A small network was shown many inputs. Here are its activations along a few directions, one row for each input.
Each table varies a few parts of the input and shows all the possible inputs, shuffled.
Descriptions start from the smaller parts, as in this example, which fits no table here: ring(5) and (point or ring(11) or (values(3) and line(4))).
Shared parts are said once, and a part with two or three values counts as separate values.

Other details of the inputs shift rows strongly along three fixed directions, in all tables alike. That doesn't count.

Table:
row 1: [10,  3, -5,  2, -1,  1,  0, -8,  6,  5,  0]
row 2: [ 10,   9,   2,  11,   8,  -1, -10,  37, -16, -37,  -2]
row 3: [11,  1, -6, -5, -1, -1,  5, -6,  5,  5,  4]
row 4: [  1,   0,  -3, -10,   5,  -1,  -2,  -3,  11,   6,   2]
row 5: [-5,  1, -9, -3,  6, 17,  1, -2,  5,  9, 10]
row 6: [  3,   6,   3,   4,  11,  -6, -11,  45,  -8, -30,   2]
row 7: [ 1,  4,  0, -4,  7, -1,  0, -6, 10,  5,  3]
row 8: [  3,  10,   7,   6,  12,  -6, -12,  44,  -8, -29,   3]
row 9: [  0,   5,   0, -13,   4,   5,  -4,  -6,   6,   4,  -6]
row 10: [-2,  1, -9, -1,  4, 18,  0, -3,  3,  8, 10]
row 11: [ 10,   9,   1,  13,   9,  -3, -10,  38, -15, -34,  -1]
row 12: [ 6,  3, -4, -1,  4,  0, -1, -8,  6,  5,  0]
row 13: [10, -1, -5, -2,  2, -1,  0, -8,  7,  4,  4]
row 14: [-67,  31, -47,  -6, -67, -52, -22, -42, -31,  -6,  24]
row 15: [ 12,  10,   1,  12,   7,  -6,  -6,  41, -15, -30,   1]
row 16: [ 7,  3, -1, -1,  3, -1, -1, -8,  7,  5,  4]
row 17: [-5,  2, -6, -9,  3, 18, -4,  1,  5, 12,  8]
row 18: [-5,  2, -7, -7,  4, 18, -2,  1,  5, 11,  8]
row 19: [12,  2, -6, -3, -5,  0,  6, -4,  7,  6,  3]
row 20: [ 1,  4, -1, -2,  4,  0,  0, -5, 13,  4,  2]
row 21: [ 10,   5,  -4,  -1,   2,   2,   0, -10,   2,   4,  -1]
row 22: [ -1,   5,  -1, -10,   1,   7,  -4,  -5,   9,   3,  -7]
row 23: [11,  0, -5, -3,  1, -1,  2, -8,  5,  4,  5]
row 24: [-5,  1, -9, -4,  6, 18,  0, -1,  5,  9,  9]
row 25: [ 0,  4, -1, -7,  3,  2, -5, -2, 11,  8, -4]
row 26: [ 0,  5, -3, -5,  8,  2,  0, -8,  7,  3, -3]
row 27: [-14, -34,  30,  15, -16,  -3,  20,   0, -23,   8, -15]
row 28: [ 7, -1, -6, -1,  1,  0,  0, -6, 10,  3,  3]
row 29: [10,  5, -5, -2,  1,  0,  3, -7,  3,  7,  0]
row 30: [ 0,  4, -3, -2,  5,  2, -1, -5, 11,  6, -2]
row 31: [-1,  5, -3, -3,  5,  4, -1, -6,  9,  4, -4]
row 32: [11,  3, -1, -1,  1, -1,  0, -9,  5,  5,  6]
row 33: [  0,   5,   0, -11,   5,   3,  -5,  -5,   7,   7,  -5]
row 34: [-16, -37,  30,  16,  -9,  -4,  14,  -4, -23,   6, -13]
row 35: [  6,  10,   3,   7,  13,  -2, -10,  37, -16, -36,  -2]
row 36: [ 3,  5, -4,  0,  3,  4,  0, -8,  8,  3, -4]
row 37: [ 4,  4, -4, -2,  6,  0, -1, -8,  7,  5, -1]
row 38: [12,  6, -2, -2, -5,  0,  5, -5,  6,  7,  3]
row 39: [ 1,  4,  2, -8,  1,  1, -5, -2, 13,  8,  1]
row 40: [-16, -38,  29,  19, -12,  -5,  14,  -2, -19,   7, -12]
row 41: [  3,   0, -10,   1,   1,  17,   0,  -4,   1,   8,  11]
row 42: [-14, -37,  32,  18, -14,  -6,  16,  -2, -18,   7,  -7]
row 43: [ 9,  6, -5, -3, -3,  5,  5, -9,  4,  1, -4]
row 44: [-25, -37,  31,  12,  -5,  -6,  13,   0, -18,   9, -13]
row 45: [ 1,  4,  0, -5,  7, -1, -1, -6, 10,  6,  3]
row 46: [ 6,  4, -5,  1,  2,  4, -1, -9,  6,  3, -3]
row 47: [  1,   0, -10,   0,   2,  17,   0,  -4,   2,   9,  10]
row 48: [ 0,  4, -2, -5,  4,  1, -3, -3, 11,  7, -4]
row 49: [ 0,  5, -4, -5,  4,  6,  1, -8,  9,  0, -5]
row 50: [ 12,  11,   2,   7,   8,  -2,  -6,  38, -20, -35,  -1]
row 51: [  2,  11,   4,   5,  12,  -2, -12,  43, -11, -31,  -4]
row 52: [ 0,  6, -1, -8,  2,  5, -5, -4,  9,  7, -6]
row 53: [  0,   5,  -1, -11,   5,   5,  -2,  -7,   7,   3,  -6]
row 54: [-69,  32, -41,   4, -54, -64, -32,  11, -45, -39,  32]
row 55: [  7,   9,   5,  12,  11,  -6, -10,  41, -10, -32,   4]
row 56: [ 12,   9,   2,  12,  11,  -6, -10,  39, -17, -31,   3]
row 57: [  2,   0,  -1, -12,   4,   0,  -4,  -2,  10,   8,   1]
row 58: [-18, -37,  30,  15,  -8,  -4,  14,  -4, -23,   6, -14]
row 59: [11,  6, -5, -1, -4,  1,  5, -5,  5,  7, -1]
row 60: [ 0,  5, -1, -9,  6,  3, -3, -6,  7,  6, -4]
row 61: [ 4,  5, -4, -3,  6,  3, -1, -9,  5,  3, -3]
row 62: [ 0,  5, -4, -2,  5,  4,  0, -7, 10,  3, -4]
row 63: [-25, -36,  31,  11,  -8,   0,  15,  -2, -17,   3, -17]
row 64: [  1,   4,   3, -10,   4,   0,  -5,  -3,  10,   9,   2]
row 65: [ 9,  5, -5,  1, -1,  4,  1, -9,  4,  3, -2]
row 66: [-24, -37,  30,  15,  -7,  -5,  15,   0, -15,   7, -13]
row 67: [11,  6, -4, -3, -1,  0,  4, -6,  2,  8,  0]
row 68: [11,  5, -2,  0, -3,  0,  4, -6,  7,  6,  4]
row 69: [ 5,  4, -1, -2,  5, -1, -1, -8,  9,  5,  4]
row 70: [11,  5, -2, -3, -1, -1,  4, -7,  5,  6,  5]
row 71: [ 9,  3, -2,  0,  2, -1, -1, -9,  6,  5,  5]
row 72: [ 0,  4, -1, -3,  4,  1, -1, -5, 13,  5,  2]
row 73: [-17, -42,  29,  13,  -9,  -7,  15,  -1, -19,   6,  -8]
row 74: [ 9,  3, -2,  2, -1,  0,  0, -8,  9,  4,  4]
row 75: [11,  6, -4, -6, -3,  4,  5, -9,  0,  3, -3]
row 76: [ 1,  4,  1, -8,  5, -1, -3, -4, 11,  7,  2]
row 77: [  1,   1,  -2, -10,   1,   1,  -4,  -1,  13,   7,   0]
row 78: [12,  2, -5, -6, -3, -2,  6, -5,  4,  6,  4]
row 79: [10,  6, -5, -3,  0,  2,  4, -8,  1,  5, -2]
row 80: [  8,   4,  -4,  -3,   2,   4,   0, -12,   3,   0,  -3]
row 81: [  3,   5,  -4,  -2,   2,   6,   0, -10,   7,   0,  -5]
row 82: [ 1,  4, -3, -4,  8,  0,  0, -7,  9,  5, -1]
row 83: [ 1,  0, -5, -4,  4,  0,  2, -4, 13,  3,  2]
row 84: [10,  7, -4, -4, -5,  6,  5, -8,  3,  2, -4]
row 85: [ 1,  0, -4, -5,  4,  1,  0, -4, 13,  4,  2]
row 86: [11,  7, -4, -4, -1,  2,  5, -7,  0,  6, -2]
row 87: [ 0,  5, -3, -6,  7,  3, -1, -7,  7,  4, -3]
row 88: [  6,   3, -10,  -2,  -3,  17,   5,  -1,  -2,  11,  10]
row 89: [ 1,  0, -4, -7,  6, -1,  0, -5, 11,  5,  3]
row 90: [ 9,  6, -5, -1, -2,  3,  4, -7,  4,  4, -3]
row 91: [  4,   5,   2,   5,  15,  -8,  -9,  42, -10, -32,   5]
row 92: [ 11,  10,   2,  11,   7,  -1,  -8,  37, -17, -36,  -1]
row 93: [  8,   8,   1,  14,  11,  -5, -11,  40, -13, -31,   0]
row 94: [-14, -41,  28,  16, -14,  -6,  17,  -1, -18,   6,  -7]
row 95: [-20, -41,  29,  15, -10,  -6,  15,   0, -15,   6,  -9]
row 96: [  4,   1, -10,   1,   0,  17,   1,  -4,   0,   9,  12]
row 97: [-1,  5, -3, -8,  6,  5,  0, -9,  7,  1, -4]
row 98: [-1,  5, -2, -8,  2,  6, -2, -6,  9,  2, -7]
row 99: [ 0,  5, -3, -7,  6,  4,  1, -9,  7,  0, -4]
row 100: [-19, -37,  29,  15, -12,   0,  15,  -4, -20,   2, -16]
row 101: [11,  1, -6, -2, -3,  0,  5, -5,  8,  5,  3]
row 102: [ 7,  3, -2,  1,  1,  1, -1, -7, 10,  4,  3]
row 103: [-72,  29, -53,  -4, -69, -39, -19, -32, -34,   3,  37]
row 104: [12,  6, -1, -4, -2, -1,  5, -6,  4,  7,  4]
row 105: [ 4,  4, -4,  1,  3,  1, -1, -7, 10,  5, -2]
row 106: [  6,   4,  -4,  -4,   3,   5,   0, -11,   3,   0,  -3]
row 107: [ 11,   8,   2,  12,  12,  -7, -11,  38, -16, -31,   2]
row 108: [-25, -37,  34,   7,  -8,  -6,   9,   3, -18,  11, -14]
row 109: [ 9, -1, -6,  0, -1,  0,  1, -7,  9,  3,  3]
row 110: [ 0,  4, -2, -8,  6,  0, -3, -4,  9,  8, -2]
Each input here is: line(10) and (point or (values(2) and line(5))).
- The inputs of row 33 and row 86 match in every part but the line(10) part. If row 52 is changed in the same way as row 33 into row 86, which row does it become? => row 27
- The inputs of row 89 and row 13 match in every part but the line(10) part. If row 87 is changed in the same way as row 89 into row 13, which row does it become? => row 34
- The inputs of row 72 and row 20 match in every part but the line(10) part. If row 44 is changed in the same way as row 72 into row 20, which row does it become? => row 82
- Change only the line(10) part in row 93. List by row number the other rows that result. => row 1, row 15, row 25, row 30, row 40, row 48, row 59, row 66, row 105
- List by row number the other rows that have the line(10) part in common with row 65. => row 1, row 14, row 21, row 23, row 32, row 42, row 56, row 92, row 94, row 96
- A walk changes only the line(5) part. It starts at row 43 and steps to row 90. List the rest of the walk in order. => row 15, row 68, row 101
- Change only the values(2) part in row 50. List by row number the other rows that result. => row 43

Table:
row 111: [ 19,  12,  -5,   8,   3,  -6, -10,  17, -19, -20,   9]
row 112: [  6, -30,  25,  11,  10,  27,  12,   2,   8,  19, -18]
row 113: [ -7,  14,  -3,   1,  12,   2, -17,  24,  -3, -21,  -2]
row 114: [  2,  14,   1,  -5,   9,  -8, -14,  28,  -6, -15,   4]
row 115: [ 16, -29,  28,   7,  18,  13,  17, -18,  -1,   1, -27]
row 116: [-61,  55, -71, -34, -52, -41, -37, -67,  13,  10,  22]
row 117: [  4, -25,  35,  -6,  22,  12,  18,   2,   3,  22, -14]
row 118: [ -3,  16,  -6,   6,   6,   0, -11,  27,  -1, -20,  -6]
row 119: [ 10,  14,  -8,  14,   9,   3, -12,  11, -18, -26,   4]
row 120: [ 10,  14,  -9,  16,   5,   2,  -9,  22, -12, -23,   1]
row 121: [ 11, -23,  32,  11,   8,  21,  21,  -3,  10,  11, -21]
row 122: [ -6,   6, -11,   1,   9,  12, -14,  27,  -6, -20,  11]
row 123: [ 16, -30,  28,   4,   7,  18,  15,   6,   5,  24, -12]
row 124: [-72,  10, -22,   3, -55, -48, -21,  -5, -31, -21,   2]
row 125: [ 20, -32,  27,   6,   0,  20,  27,   3,   4,  17,  -1]
row 126: [ -2,  15,   0,  -7,  12,  -2, -13,  29, -11, -11,  11]
row 127: [  3,   6,  -8,  -5,   6,   2, -11,  31,  -9, -14,  18]
row 128: [  7,  10, -17,  13,   4,   5,  -1,  21, -13, -24,   8]
row 129: [-58, -29,  14,   6, -51, -34,  11, -27, -26,  27,  -4]
row 130: [  9,   9, -14,  12,   9,   7,  -4,  14, -18, -29,  11]
row 131: [ 17,  16,  -3,   6,   6, -13,  -6,  16, -16, -22,   3]
row 132: [-46, -33,  15,   5, -48, -41,  12, -43, -36,  12,  -7]
row 133: [  6,  12,  -2,  -7,   1, -14, -10,  29,  -1, -20,  -5]
row 134: [ 10, -32,  35,  -9,  14,   8,  11,  -1,   8,  15, -20]
row 135: [ 28,  21, -27, -16,   9,  21,  12, -65,  48,  43,  -8]
row 136: [ 26,  20, -19, -27,   3,  21,   8, -63,  58,  36, -11]
row 137: [ -3, -27,  30,   2,  23,  29,  11,   0,   3,  19, -14]
row 138: [ -5, -28,  31,  -7,  23,  17,  13,  -6,   9,  11, -26]
row 139: [ -5, -24,  31,   0,  25,  22,  15,  -2,   6,  16, -20]
row 140: [-12,  10, -10,  -2,  15,  11,  -9,  28,  -8, -19,  12]
row 141: [ 15,  16,  -6,   8,   0, -14,  -2,  23, -11, -17,   0]
row 142: [ 16, -25,  27,  14,  19,  17,  19, -16,  -4,   6, -21]
row 143: [  6,  17,  -3,  10,  -2,   6, -10,  25,  -4, -22,   5]
row 144: [ 27,  65, -50, -29,  -9,  -6, -14, -32,  41,  12,  20]
row 145: [ 12,  54, -66, -25,  -2,  15, -19, -27,  42,  12,  23]
row 146: [  7,   7, -11,   0,  -1,   1,  -5,  34,  -7, -13,  14]
row 147: [  5, -33,  26,  -6,  19,  23,  21,   5,   0,  22,  -1]
row 148: [ -5,  11,  -5,   3,   9,   8, -21,  26,  -6, -18,   5]
row 149: [  9,  14,  -7,   7,   7,  -9,  -6,  19,  -6, -31, -11]
row 150: [ 22, -26,  33,   7,   0,  17,  20,   1,   4,  19,  -8]
row 151: [ 29,   4, -20, -14,  22,  -6,   3, -58,  74,  47,  21]
row 152: [-48, -36,   3,  14, -55, -28,  21, -31, -36,  23,   9]
row 153: [ 17,   8, -11,   6,   2,  -3,  -2,  19, -19, -22,  16]
row 154: [ 17,  12,  -4,   2,   1, -18,  -4,  23,  -8, -25,  -6]
row 155: [  4,  11,  -1,  -4,   6,  -2, -18,  29,  -9, -12,  11]
row 156: [ -2,   0,  -4,  21,  22, -22, -16,  22,  20, -25,  18]
row 157: [ 27,  15, -28, -20,   1,  36,  13, -57,  53,  42,   8]
row 158: [-67, -30,  19, -10, -40, -37,   9, -33, -28,  22,  -5]
row 159: [ 17,  13,  -8,  10,  -3,  -8,  -6,  24, -14, -15,   7]
row 160: [-50, -29,  20,   2, -58, -38,  14, -33, -24,  15,  -6]
- What do these inputs look like to the network? => values(2) and (point or (line(4) and line(6)))
- The inputs of row 160 and row 136 match in every part but the values(2) part. If row 126 is changed in the same way as row 160 into row 136, which row does it become? => row 137
- The inputs of row 121 and row 144 match in every part but the values(2) part. If row 119 is changed in the same way as row 121 into row 144, which row does it become? => row 111
- Change only the line(6) part in row 160. List by row number the other rows that result. => row 132, row 133, row 134, row 154, row 158
- Change only the line(4) part in row 138. List by row number the other rows that result. => row 137, row 139, row 140
- Change only the values(2) part in row 146. List by row number the other rows that result. => row 145
- Change only the line(6) part in row 141. List by row number the other rows that result. => row 114, row 117, row 129, row 131, row 144
